These are the activations of a small neural network, seen along a few directions. Each row is one input.
In each table, some parts of the input vary, and every possible input appears once, in random order.
Descriptions start from the smaller parts, as in this example, which fits no table here: one of 2 separate values, together with either a single point or one of 11 places around a ring or (one of 4 places along a line, together with one of 8 places around a ring).
Shared parts are said once, and a part with two or three values counts as separate values.

Other details of the inputs vary at random and push rows far along two fixed directions, the same in every table; ignore that.
These rows show it; all are for the same input, with only those details redrawn:
[ -9.0  81.9   6.2 -61.8 -27.8 -13.5  -6.1  -0.3  -1.1 -15.2 -54.2 -20.4]
[ 15.8  -3.9   7.9  -3.2   2.3  21.7  -4.7  14.0  -5.4 -18.0   6.9 -18.8]
[ 31.1  26.3   2.3 -36.9 -11.3  16.5 -37.1  50.2 -41.5 -45.5 -12.0 -80.1]
[-25.2  52.3  11.2 -28.9 -14.5  -8.5  27.3 -37.9  35.2  13.8 -36.0  41.1]
[-21.9   1.4  14.5  12.1   4.7   8.4  43.0 -49.3  51.3  25.2  -1.0  70.7]

A family of inputs:
R1: [-41.3  25.5   6.0 -22.5 -28.3 -36.4   9.4 -54.4   9.0  40.0 -42.3  38.4]
R2: [-13.5  -3.0  27.6  23.5  47.2 -29.3  45.2  -5.3  53.7  39.8  -9.8  81.8]
R3: [  8.2 -75.7   9.1  47.9   5.7  20.5 -24.2 -11.5 -12.3  13.7  39.0   3.6]
R4: [-18.6  10.9  -0.9  26.2  14.0   5.8  45.0 -41.2  40.0  11.8  13.9  67.8]
R5: [ 19.8 -53.7 -15.3  40.9  15.9  20.5  28.6  21.4  12.5  -4.1  39.1   9.9]
R6: [ 28.8 -10.5  14.4  -0.7  24.7 -34.3 -60.1  67.6 -49.1   3.6 -10.6 -58.7]
R7: [ 25.3 -58.5  -6.6  26.7  13.4  19.3  29.7  13.3   9.3  -0.9  46.2  10.7]
R8: [-33.0  25.8  -6.6 -26.7 -37.4 -46.3  11.7 -45.2  17.8  41.1 -33.4  40.8]
R9: [ -1.0 -15.5   3.0  14.5  -8.0  -4.4 -36.5 -10.3 -19.0  -2.2   6.2 -26.1]
R10: [-34.9  45.0 -21.1 -28.3 -26.2 -35.0 -17.8  -6.3 -12.7  17.2 -29.6  -9.9]
R11: [-20.9   2.1  11.3  21.8  11.8   5.8  39.6 -47.8  51.5  13.6   7.2  57.0]
R12: [ 15.3 -54.9 -19.2  39.8  39.2  31.0  15.2  11.3   3.3 -16.7  50.9  12.1]
R13: [ 19.0  -1.2 -14.0   4.6  -9.3  -0.5 -56.9  26.3 -58.0 -24.0  10.5 -63.8]
R14: [ -9.0  81.9   6.2 -61.8 -27.8 -13.5  -6.1  -0.3  -1.1 -15.2 -54.2 -20.4]
R15: [  2.6 -69.8 -21.7  48.9  24.1  12.0 -18.1  -8.8 -14.3  11.3  44.7   8.8]
R16: [  9.4 -75.7 -18.1  53.3   2.2   5.1  -8.4   6.9  -8.3  18.6  36.9   0.8]
R17: [  0.3   1.0 -17.9   0.8   9.0   9.2   9.7  33.2  -5.7 -19.2  20.2 -18.2]
R18: [ 30.3  -5.8  -0.5 -22.2  -0.4  16.0 -13.1  47.0 -43.1 -37.4   1.7 -68.5]
Q: Changing only one part turns R8 into R7. The same change can be made to R1. Which row results?
A: R18
Q: What is each input in this table made of?
A: one of 2 separate values, together with either a single point or one of 8 places around a ring
Q: Which other rows does R16 become when the choice among 2 separate values takes its other values? List them by row number.
A: R5

A family of inputs:
R19: [-29.0   5.0  -4.0   5.5  -2.8  -4.4  52.1 -50.3  51.0  28.7  -3.2  73.1]
R20: [ 22.2 -11.9 -12.8 -12.7 -19.3 -12.9 -73.5  44.1 -71.0 -17.6  -4.9 -88.8]
R21: [ 12.8 -46.6  11.1  37.0  24.7  24.8   2.8   6.4   6.8   0.5  30.8   9.0]
R22: [-33.1   9.3   1.6   6.0   7.1  -4.0  45.7 -50.3  47.2  30.4  -3.9  76.8]
R23: [ 11.7 -40.9  -3.3  38.7  28.7  13.0   5.7   7.2   1.0  -2.6  35.9  10.1]
R24: [ 23.7 -43.9   1.8  31.4  28.3  19.4  -9.4  38.4 -14.1 -13.7  34.4 -23.7]
R25: [ 15.2   1.4 -19.2 -19.2 -18.6 -26.6 -67.8  50.4 -69.1 -16.0 -10.9 -85.3]
R26: [ 14.7 -42.2   3.9  34.0   7.9  29.9   1.8   2.6   2.6  -8.7  37.0  -2.3]
R27: [ -4.4  69.6  -1.0 -46.8 -17.7 -19.8 -19.9   2.3 -14.3 -16.5 -44.9 -26.2]
R28: [-19.8  88.0 -15.2 -66.5 -33.4 -32.9   8.7   0.6  -0.3  -9.1 -57.9 -15.0]
R29: [-29.5   1.5  10.5   9.7   4.2   5.4  40.3 -54.1  42.3  26.3   0.0  69.3]
R30: [-12.4  79.1   4.5 -52.4 -23.3 -22.6 -16.6  -8.8  -8.2 -13.1 -50.9 -20.4]
R31: [-18.5  84.8  -3.0 -67.6 -40.7 -21.5   2.4 -13.6   0.5 -11.1 -57.7 -16.2]
R32: [-15.7  60.4  -6.9 -35.1 -22.3 -17.9   4.4  -7.3  10.9  -2.4 -34.4   1.1]
R33: [ 24.5 -47.8  13.6  30.2  21.1  31.4 -15.3  24.4 -13.6 -16.3  34.7 -25.6]
R34: [-27.8   4.5   0.0   6.6  -5.9  -0.9  50.5 -55.0  49.9  28.1  -5.8  73.0]
R35: [ 24.5 -47.2  -0.9  24.1  18.9  34.4  -8.4  23.4 -18.9 -20.1  37.9 -22.7]
R36: [ 37.7  14.3   1.2 -35.0  -5.5   0.7 -37.8  65.6 -46.3 -37.6 -11.4 -81.6]
R37: [-30.8   3.3  -1.2  12.4  11.8  -5.7  47.6 -41.7  42.9  29.3   1.4  72.7]
R38: [ 17.4 -50.0  -0.8  40.6  28.6  22.0  -1.0   7.5  -0.9  -6.1  42.0   5.0]
R39: [-26.6  55.4  -3.6 -43.9 -41.1 -46.4 -38.0 -20.0 -24.3  18.4 -54.3 -22.1]
R40: [ 15.7 -52.0   6.6  39.2  29.4  24.1   1.8  15.6   4.4  -1.7  37.9   4.1]
R41: [-38.8 -17.5  -4.6  22.9  -6.9 -32.0   9.6 -55.5  25.4  55.6  -5.1  65.1]
R42: [ 27.9 -46.8  -3.0  32.9  10.7  32.7 -10.4  25.0 -12.8 -20.1  40.2 -24.9]
R43: [-19.3  13.6  -5.7   8.9  -1.1  -8.3  30.4 -22.2  31.8  16.4  -1.9  42.0]
R44: [  0.8  59.9   2.2 -51.0 -16.2 -29.6  -4.6  24.1  -9.7  -7.7 -45.8 -25.7]
R45: [ 21.7 -49.2  17.6  25.8  15.1  22.5   5.5   9.6   1.1  -1.0  28.8   0.8]
R46: [ 35.1 -54.1  10.9  24.4  17.9  25.0  -6.7  31.7 -14.4 -12.1  31.9 -21.8]
Q: What is each input in this table made of?
A: one of 4 places along a line, together with either a single point or one of 6 places along a line
Q: Changing only the place on the line of 4 turns R45 into R46. The same change can be made to R26. Which row results?
A: R42
Q: A walk changes only the place on the line of 6. It starts at R28 and steps to R43. List the rest of the walk in order.
A: R37, R23, R24, R44

A family of inputs:
R47: [  1.2 -27.1  -0.5  24.3   9.2   9.2   1.4 -12.3   8.8   5.2  17.7  13.9]
R48: [ 19.1 -35.1  -3.7  13.8   9.4  10.2  -9.6  16.9 -13.1  -7.9  19.5 -17.9]
R49: [ -0.5 -20.5  -1.6  22.5   3.6   6.2   4.2 -15.1   4.6   5.2  17.2  13.7]
R50: [ -5.1  22.0   5.2 -16.7   1.7   5.5  15.7  -5.3   9.4  -7.2 -10.2   6.8]
R51: [ 28.0  11.6  -2.4 -17.5  -4.5   6.1 -45.9  44.7 -44.3 -34.9  -6.0 -71.0]
R52: [  2.9 -22.4   6.6  13.2  13.4   8.9  -0.4   0.2  -2.3   3.0  10.3   4.7]
R53: [  5.0  11.8  -1.5  -6.9   0.8  -9.2 -14.2  20.1 -14.1  -8.4  -4.3 -22.4]
R54: [  2.5 -24.2   6.8  26.3  10.7   6.7   1.6  -9.9   8.0   6.4  19.4  16.1]
R55: [-15.8  21.6   0.0  -9.2 -16.4 -14.5  11.2 -19.8  12.4  12.4 -17.5  15.5]
R56: [-17.2  22.8   8.5 -13.1  -3.1 -15.3   7.4 -18.7   9.6  12.3 -18.3  18.9]
R57: [  2.0  23.0  -3.1 -13.5   2.3   2.5   9.2  12.4   4.0 -14.3  -6.4  -6.7]
R58: [ 13.9  13.8  -9.4 -26.2 -13.1  -3.4 -24.3  27.7 -31.1 -19.8 -10.6 -44.7]
R59: [  7.5 -30.6   6.0  21.3  11.9   3.4   6.9  -2.1   5.3   8.2  18.8  15.1]
R60: [ -5.1  13.6  -1.8 -13.9  -7.5  -7.2  -4.8  -2.8 -12.1  -2.5 -10.0 -11.2]
R61: [-15.2  26.1   1.3 -10.4  -9.4  -9.5   2.7 -21.4  12.8  11.3 -16.2  19.9]
R62: [ -6.9  15.2 -10.1 -10.3  -6.2  -8.4  -4.6   4.5  -5.5  -1.5  -8.3  -6.1]
R63: [-15.3  22.3   3.4 -12.0 -13.7 -11.0   8.2 -15.1  15.7  15.0 -18.2  17.8]
R64: [ -8.1  10.8  -3.6 -15.0  -6.8  -3.1  -5.3  -2.7  -8.6  -1.2  -9.5  -6.3]
R65: [ -2.6 -22.3  -3.2  20.5   3.7  10.2   2.4 -13.6   6.2   5.5  17.7  16.2]
R66: [-15.6  20.0   0.9 -10.8 -12.7 -13.7   8.3 -17.9  16.9  12.8 -20.7  15.4]
R67: [ 19.7 -19.1   2.0  14.7  12.7  27.2   0.5  14.9  -2.6 -20.9  24.0 -13.3]
R68: [ -9.2  15.1  -7.4  -4.1  -5.0 -12.9   4.0  -5.2   0.5   4.1  -7.7   3.9]
R69: [ -3.7 -26.2   1.7  15.6  11.1   6.6   5.7 -10.8   5.5   8.0  13.0  13.4]
R70: [  6.1 -18.0   5.9  16.9   8.0  19.7  21.7  -0.4  18.1  -3.4  18.2  14.0]
R71: [ -5.4  12.7   7.5  -4.9  -8.3 -10.0   0.8  -3.1   6.2   6.2 -10.9   2.6]
R72: [ -0.4 -29.7  -5.2  25.5  14.7   4.6   6.6  -2.3   8.7   7.3  19.5  14.1]
R73: [ -2.7  11.2  -0.1 -12.7  -5.8  -7.8   2.0  -3.8   2.5   7.0 -10.4   7.1]
R74: [ 13.6 -27.0  -1.8  20.3  16.1   9.2  -8.9  21.0 -10.2  -5.9  18.7 -12.2]
R75: [ 17.3 -23.8   1.9  12.0  14.2  20.8  14.6  10.6   5.2 -11.5  21.9   2.6]
R76: [-12.0  20.5  -2.7 -13.3 -11.7 -17.4  12.7 -20.4   8.5  11.8 -17.5  19.0]
R77: [-18.5  22.0   3.7 -16.1  -5.6 -10.0   7.2 -18.9   9.4  13.8 -17.7  19.5]
R78: [ -4.4  11.3  -3.7 -11.3 -14.8  -3.8  -5.0   2.1  -3.4  -0.7  -9.8  -9.6]
R79: [ -0.1  13.9   4.7  -9.3  -7.9  -5.6  -6.0   5.3  -1.0   0.1 -15.2  -8.5]
R80: [ 10.3  17.8  -7.9 -18.9  -5.0  -4.4 -25.6  33.2 -26.8 -16.9  -7.6 -42.7]
R81: [ 14.7 -33.2   3.4  19.0  13.6   9.9  -0.5   8.2  -3.1   1.1  17.2   2.4]
Q: What is each input in this table made of?
A: one of 5 separate values, together with either a single point or one of 6 places along a line
Q: Changing only the choice among 5 separate values turns R80 into R77. The same change can be made to R62. Which row results?
A: R64
Q: List by row number the other rows that have the choice among 5 separate values in common with R71.
A: R55, R63, R66, R70, R78, R79
Q: List by row number the other rows that have the choice among 5 separate values in common with R73.
A: R48, R58, R59, R75, R76, R81
